These are the activations of a small neural network, seen along a few directions. Each row is one input.
In each table, some parts of the input vary, and every possible input appears once, in random order.
A made-up example of a description, with smaller parts first: values(3) and (point or line(9) or (line(4) and ring(8))).
Shared parts are said once, and a part with two or three values counts as separate values.
In the rows, zero is written as 100.

Other details of the inputs vary at random and push rows far along two fixed directions, the same in every table; ignore that.
These rows show it; all are for the same input, with only those details redrawn:
[165 87 155 132 112 98 91 145 100 60 61]
[53 52 34 113 62 153 137 30 105 84 126]
[77 66 69 107 77 137 118 61 104 83 112]
[60 117 127 20 109 108 50 104 99 126 114]
[85 123 152 26 119 96 42 129 98 120 99]
[94 70 84 114 83 130 114 77 103 78 102]

Table:
R1: [88 115 137 43 100 99 74 90 101 93 111]
R2: [147 106 116 132 98 79 123 107 96 84 86]
R3: [82 141 115 64 133 68 52 153 89 188 92]
R4: [58 64 43 106 57 141 144 15 107 72 136]
R5: [90 81 40 137 106 114 123 89 91 113 101]
R6: [58 58 34 122 58 147 146 24 108 74 134]
R7: [89 77 76 122 79 119 125 71 105 82 111]
R8: [74 137 129 14 105 86 64 84 95 122 125]
R9: [138 107 117 126 117 79 123 105 111 58 90]
R10: [138 81 106 141 106 105 97 125 96 95 74]
R11: [173 119 140 126 126 64 119 122 107 52 77]
R12: [72 138 123 19 105 81 67 91 95 133 123]
R13: [89 139 157 27 116 78 51 116 98 115 109]
R14: [147 113 110 139 102 72 129 111 96 98 87]
R15: [106 100 73 123 83 93 138 69 99 102 113]
R16: [88 82 53 127 101 115 129 84 97 91 109]
R17: [79 123 101 82 114 83 83 127 97 153 103]
R18: [94 74 65 132 90 120 110 87 96 110 96]
R19: [160 99 137 153 117 79 100 160 97 93 60]
R20: [132 73 86 160 99 106 112 117 95 100 74]
R21: [106 82 87 101 73 120 130 46 101 62 113]
R22: [28 124 78 6 85 104 82 43 97 139 151]
R23: [61 124 133 18 106 103 54 98 103 118 121]
R24: [134 96 92 145 127 88 110 128 104 95 74]
R25: [55 115 90 55 91 97 91 74 100 126 127]
R26: [81 119 119 58 101 88 81 97 99 114 113]
R27: [60 63 40 123 61 141 143 30 107 78 130]
R28: [60 57 32 129 65 143 140 39 104 90 123]
R29: [57 138 115 40 112 82 66 112 100 154 122]
R30: [157 92 137 147 113 87 97 153 99 82 63]
R31: [94 92 65 119 95 105 137 66 98 75 116]
R32: [78 124 105 60 121 91 83 107 97 110 116]
R33: [105 61 80 133 80 132 125 75 104 67 97]
R34: [117 91 84 151 92 96 121 110 106 55 82]
R35: [159 100 117 167 121 75 99 163 93 122 58]
R36: [62 116 114 30 113 106 45 109 93 148 106]
R37: [58 129 123 30 108 92 59 108 100 135 119]
R38: [137 101 118 138 99 83 119 114 99 84 84]
R39: [143 100 118 152 118 85 89 169 103 70 54]
R40: [135 84 99 151 107 96 101 134 94 110 69]
R41: [94 71 81 116 84 127 115 79 104 82 104]
R42: [62 74 24 139 61 120 162 30 104 102 133]
R43: [71 145 133 41 125 76 39 153 103 117 94]
R44: [86 130 146 37 123 83 43 142 96 137 98]
R45: [168 102 155 135 109 77 101 136 100 62 70]
R46: [153 98 128 116 95 93 114 96 99 58 90]
R47: [80 128 114 57 125 85 85 104 111 103 113]
R48: [66 120 88 48 90 93 95 67 96 127 128]
R49: [90 78 68 131 87 113 120 91 101 105 101]
R50: [81 148 137 50 125 68 61 139 98 154 105]
R51: [92 67 62 128 86 129 113 78 98 103 98]
R52: [161 105 145 148 114 76 104 151 100 81 66]
R53: [56 132 106 44 115 84 63 121 97 166 116]
R54: [74 73 39 134 85 119 119 80 96 132 103]
R55: [13 116 42 53 80 105 114 41 101 157 152]
R56: [74 148 112 17 123 77 73 92 90 124 128]
R57: [119 92 80 155 112 94 92 150 98 97 61]
R58: [66 130 132 16 105 93 59 91 100 117 125]
R59: [106 83 84 104 74 117 131 48 102 66 115]
R60: [162 101 147 145 112 79 100 150 101 75 66]
R61: [132 97 105 135 123 89 116 123 110 74 82]
R62: [137 85 133 121 96 109 105 107 105 55 83]
R63: [87 73 74 114 83 127 115 76 103 88 109]
R64: [162 98 124 163 122 77 95 165 91 114 52]
R65: [56 77 9 128 60 125 151 32 106 72 124]
The inputs of R52 and R19 match in every part but one. If R43 is changed in the same way as R52 into R19, which row does it become? -> R39
The inputs of R8 and R27 match in every part but one. If R48 is changed in the same way as R8 into R27, which row does it become? -> R60
Describe the family of inputs behind these rows. -> line(5) and (values(3) or line(10))
Change only the values(3) part in R31. List by row number the other rows that result. -> R9, R34
Start at R3 and move only the line(10) part, one step at a time. The first step leads to R35. Which rows follow, in order? -> R64, R54, R40, R20, R18, R10, R51, R36

Table:
R66: [105 111 114 89 105 91 92 107 100 101 100]
R67: [101 103 106 98 104 96 92 110 98 110 96]
R68: [101 105 107 94 106 96 91 111 98 112 97]
R69: [104 105 114 90 105 97 85 114 98 101 94]
R70: [98 96 87 112 95 102 109 95 100 98 101]
R71: [104 95 96 107 100 102 108 94 102 90 100]
R72: [103 101 102 100 97 98 103 97 99 100 102]
R73: [100 103 106 98 106 98 91 111 99 108 97]
R74: [108 98 104 104 100 100 103 99 99 98 99]
R75: [99 108 108 90 110 94 88 113 100 106 97]
R76: [103 100 106 98 103 100 98 102 100 100 100]
R77: [102 100 96 103 97 99 107 92 100 94 103]
R78: [97 91 82 112 97 108 110 91 100 100 101]
R79: [97 102 99 97 105 100 95 105 99 108 100]
R80: [104 107 115 89 108 94 91 110 101 99 99]
R81: [105 104 105 97 100 96 100 99 98 101 100]
R82: [106 107 118 83 104 97 86 107 99 96 97]
R83: [96 95 82 112 94 103 112 90 100 98 103]
R84: [101 106 106 98 102 94 94 110 99 110 97]
R85: [92 91 84 112 95 108 110 93 103 98 102]
R86: [102 94 90 110 99 103 106 97 98 103 98]
R87: [100 100 98 105 98 98 101 102 99 106 98]
R88: [101 98 93 111 97 100 106 100 101 99 99]
R89: [97 91 85 115 97 106 111 95 102 95 100]
R90: [100 103 100 98 106 98 96 106 100 102 97]
R91: [98 101 101 99 99 100 103 97 102 94 103]
R92: [101 107 116 87 107 96 89 109 101 106 99]
R93: [101 97 92 113 97 100 107 99 101 98 98]
R94: [105 104 109 99 99 95 99 102 99 101 99]
R95: [103 102 116 89 100 101 90 105 101 95 98]
R96: [101 94 98 108 97 105 107 94 101 96 101]
R97: [101 98 98 105 94 101 107 93 100 99 102]
R98: [101 99 97 106 95 100 107 93 101 94 102]
R99: [101 97 106 96 96 104 97 97 101 92 100]
R100: [99 100 97 107 101 99 102 104 101 97 98]
R101: [98 98 97 106 102 100 100 104 101 100 98]
R102: [95 94 81 110 93 104 111 88 99 103 103]
R103: [99 100 102 102 104 101 96 108 100 107 97]
R104: [104 98 90 111 98 99 107 97 100 97 98]
R105: [103 98 104 102 98 101 102 99 100 101 100]
R106: [103 100 96 102 97 99 107 91 101 94 103]
R107: [103 102 109 93 103 99 88 109 98 100 95]
R108: [100 102 107 95 103 98 97 102 102 97 101]
R109: [104 111 113 86 108 92 92 107 100 97 99]
R110: [100 90 85 116 95 106 111 93 99 101 100]
R111: [100 93 93 112 97 104 105 100 100 104 98]
R112: [103 111 116 88 104 92 91 108 101 102 100]
R113: [105 94 98 109 96 103 108 94 100 97 101]
R114: [97 104 102 98 103 97 96 108 101 102 98]
R115: [104 93 98 110 96 103 108 95 100 97 100]
R116: [100 94 87 108 92 104 114 83 100 96 105]
R117: [104 104 103 102 101 95 97 107 98 107 97]
R118: [98 105 101 98 104 96 96 107 100 101 99]
R119: [103 93 94 107 96 106 102 97 99 93 96]
R120: [19 108 66 31 87 119 78 60 100 141 138]
R121: [99 101 95 103 99 98 101 100 98 106 100]
R122: [98 95 85 111 98 103 110 94 101 94 100]
R123: [101 99 104 101 100 101 102 100 103 95 100]
R124: [106 105 111 92 107 96 93 106 99 101 98]
R125: [105 102 103 102 101 98 104 99 101 90 100]
R126: [100 104 106 95 107 98 91 111 99 109 98]
R127: [99 95 94 108 95 104 111 92 103 89 102]
R128: [98 92 89 108 96 106 112 87 102 90 104]
R129: [103 102 107 95 104 99 97 102 100 100 100]
R130: [103 96 104 97 96 105 99 95 100 90 100]
R131: [105 102 115 89 101 100 90 105 100 94 98]
R132: [96 106 100 94 105 96 95 105 99 102 100]
R133: [99 102 101 97 100 99 102 98 101 94 103]
R134: [106 102 107 95 103 97 98 101 99 102 99]
R135: [100 95 101 103 97 105 97 103 100 97 96]
Describe the family of inputs behind these rows. -> values(2) and line(5) and (point or ring(6))
The inputs of R85 and R101 match in every part but the line(5) part. If R95 is changed in the same way as R85 into R101, which row does it become? -> R99
The inputs of R121 and R84 match in every part but the line(5) part. If R128 is changed in the same way as R121 into R84, which row does it become? -> R123
Change only the values(2) part in R76. List by row number the other rows that result. -> R126
Change only the ring(6) part in R121. List by row number the other rows that result. -> R75, R79, R83, R110, R132
List by row number the other rows that have the line(5) part and the values(2) part in common with R67. -> R73, R87, R93, R100, R101, R120
Change only the line(5) part in R76. List by row number the other rows that result. -> R92, R96, R124, R129
Change only the values(2) part in R82. List by row number the other rows that result. -> R119
List by row number the other rows that have the line(5) part and the values(2) part in common with R104. -> R78, R86, R90, R102, R119, R122

Table:
R136: [152 87 127 129 97 102 125 93 106 18 88]
R137: [144 70 110 164 88 109 116 115 98 77 73]
R138: [52 62 19 127 71 138 130 51 96 128 120]
R139: [31 113 55 50 93 105 88 67 92 171 135]
R140: [110 135 128 81 133 66 68 148 97 136 86]
R141: [148 91 106 160 98 88 123 122 103 69 71]
R142: [145 75 100 172 107 102 118 134 98 92 67]
R143: [154 97 98 164 110 79 130 120 101 80 75]
R144: [106 121 145 53 121 92 61 126 102 84 93]
R145: [65 110 110 47 106 107 52 115 92 147 106]
R146: [147 70 120 140 93 116 119 100 105 50 80]
R147: [47 82 22 116 69 123 140 44 104 97 128]
R148: [52 58 35 120 72 144 125 56 102 111 119]
R149: [62 125 96 59 125 90 61 131 96 144 104]
R150: [63 78 22 120 70 120 145 34 96 123 130]
R151: [77 144 125 35 110 75 82 96 102 107 125]
R152: [159 91 122 149 85 90 139 91 99 59 90]
R153: [119 143 157 57 118 64 78 122 102 97 101]
R154: [49 65 29 118 75 139 122 58 105 106 117]
R155: [147 97 87 166 110 82 135 116 100 75 79]
R156: [118 137 160 57 114 70 81 117 100 104 105]
R157: [147 85 109 159 94 94 126 117 101 76 76]
R158: [153 83 108 162 88 95 124 114 96 78 73]
R159: [104 121 143 74 120 84 57 145 102 114 85]
R160: [62 123 113 50 113 94 59 120 101 125 108]
R161: [107 129 131 79 129 72 71 143 95 144 91]
R162: [61 59 46 99 59 149 130 24 102 84 128]
R163: [134 74 92 166 104 109 115 130 101 67 70]
R164: [104 123 127 81 132 79 57 156 97 133 80]
R165: [76 134 111 47 119 78 74 108 95 151 115]
R166: [60 67 47 97 70 141 127 35 109 75 125]
R167: [40 114 97 9 89 116 82 43 106 94 144]
R168: [103 115 148 72 117 89 59 141 100 122 89]
R169: [42 105 96 10 78 124 85 32 99 103 148]
R170: [105 136 120 83 134 66 72 148 96 130 89]
R171: [157 79 137 129 91 108 125 88 105 30 88]
Describe the family of inputs behind these rows. -> line(4) and (values(3) or ring(6))
The inputs of R137 and R168 match in every part but the line(4) part. If R150 is changed in the same way as R137 into R168, which row does it become? -> R165
Start at R170 and move only the line(4) part, one step at a time. The first step leads to R140. Which rows follow, in order? -> R161, R139
List by row number the other rows that have the line(4) part in common with R144. -> R136, R147, R149, R151, R155, R160, R163, R170

Table:
R172: [59 133 106 26 121 89 57 107 92 156 118]
R173: [127 74 74 172 98 108 130 112 104 67 77]
R174: [74 91 77 76 87 119 109 57 99 99 123]
R175: [72 116 72 91 95 88 116 79 101 119 120]
R176: [189 139 197 111 131 47 83 169 100 64 62]
R177: [65 93 78 80 90 119 100 73 106 86 117]
R178: [124 134 149 71 141 69 56 159 96 119 79]
R179: [63 90 65 99 85 114 104 79 98 134 116]
R180: [111 128 147 77 128 76 53 164 98 126 78]
R181: [134 65 96 160 76 117 135 86 102 64 88]
R182: [136 70 77 171 88 108 137 96 98 88 82]
R183: [74 89 81 79 79 119 108 58 99 107 121]
R184: [127 65 91 159 80 119 134 92 106 53 85]
R185: [45 115 89 26 102 110 77 68 102 118 133]
The inputs of R172 and R174 match in every part but one. If R179 is changed in the same way as R172 into R174, which row does it become? -> R181
Describe the family of inputs behind these rows. -> values(2) and (point or ring(6))
